Each row below holds a small network's activations on one input, seen along a few directions.
Each table varies a few parts of the input and shows all the possible inputs, shuffled.
A made-up example of a description, with smaller parts first: one of 3 separate values, together with either a single point or one of 11 places around a ring or (one of 5 places around a ring, together with one of 6 places along a line).
Shared parts are said once, and a part with two or three values counts as separate values.
In the rows, 128 means zero.

Other details of the inputs vary at random and push rows far along two fixed directions, the same in every table; ignore that.

Table:
row 1: [186 119  87 133 139 104 130 134  88 100 138]
row 2: [ 62  99 203 144 171  88  61 116 126 136 166]
row 3: [ 95 136 135 116  84 148 148 128 167 140 103]
row 4: [135 102 122 148 142  81 110 137 107 110 135]
row 5: [173 138 104 140 158 109 101 133  96 108 158]
row 6: [ 95 130 146 122 117 150 157 138 157 162 107]
row 7: [115 106 176 114 171  76  79 117 118 118 164]
row 8: [122 132 116 149 123 129 129 111 132 138 137]
row 9: [120 120 131 163 148 109 112 141  90 110 139]
row 10: [167 139 104 126 125 150 151 120 127 140 141]
row 11: [126 133 130 127 144 121  98 121  99  86 140]
row 12: [208 159  46 104  91 156 215 144 131 144  90]
row 13: [109 107 143 147 131 124 114 131 124 135 135]
row 14: [145 113 139 135 171  75  88 134  67  87 150]
row 15: [ 85 124 160 126 102 149 142 120 157 149 109]
row 16: [158 135 114 126 121 154 153 131 110 129 123]
row 17: [120 136 121 136 179  98  77 123  71  73 153]
row 18: [111 111 178 102 133 134  98 128 150 139 132]
row 19: [124 107 137 157 165  62  92 144  80  91 143]
row 20: [116 128 176  92 112 151 129 133 160 152 111]
row 21: [ 81 115 152 124 106 127 105 118 159 129 127]
row 22: [ 92 136 135 121 109 156 161 124 158 156 101]
row 23: [162 131  94 134 120 156 144 114 113 114 130]
row 24: [128 139 115 141 139 119 132 156 124 130 117]
row 25: [ 65 106 194 105 142  96 116 134 163 150 113]
row 26: [ 92 140 143 101  71 157 154 112 211 172 111]
row 27: [ 78  94 211 107 151 130  85 113 142 141 147]
row 28: [207 161  35 152  90 148 185 147 139 146 111]
row 29: [101 137 177  70 104 169 155 133 192 180  95]
row 30: [200 151  49 158 132 145 153 126  62  87 131]
row 31: [145 133 118 141 154 125 111 105 102 107 159]
row 32: [100 131 164 100 127 134 106 104 165 127 147]
row 33: [138 135 121 130 160 129 125 131  89 119 137]
row 34: [120 115 144 127 129  95 126 126 154 144 130]
row 35: [101 119 137 127  90 157 148 114 165 156 111]
row 36: [172 161  67 120 106 178 192 122 122 134 103]
row 37: [116 156  92 108  73 169 189 133 179 155  85]
row 38: [115 124 142 103 111 150 119 111 155 120 129]
row 39: [172 143  76 164 125 119 139 160  94 108 120]
row 40: [160 120  89 176 153  93  93 151  76  95 146]
Each input here is: one of 2 separate values, together with one of 4 places along a line, together with one of 5 places along a line.
Question: Changing only the place on the line of 4 turns row 25 into row 19. The same change can be made to row 6. Which row results?
Answer: row 9
Question: Changing only the place on the line of 4 turns row 32 into row 38. The same change can be made to row 10. Which row results?
Answer: row 27
Question: Change only the place on the line of 4 in row 1. List by row number the other rows that result.
Answer: row 7, row 12, row 14
Question: Change only the choice among 2 separate values in row 35. List by row number the other rows that result.
Answer: row 23
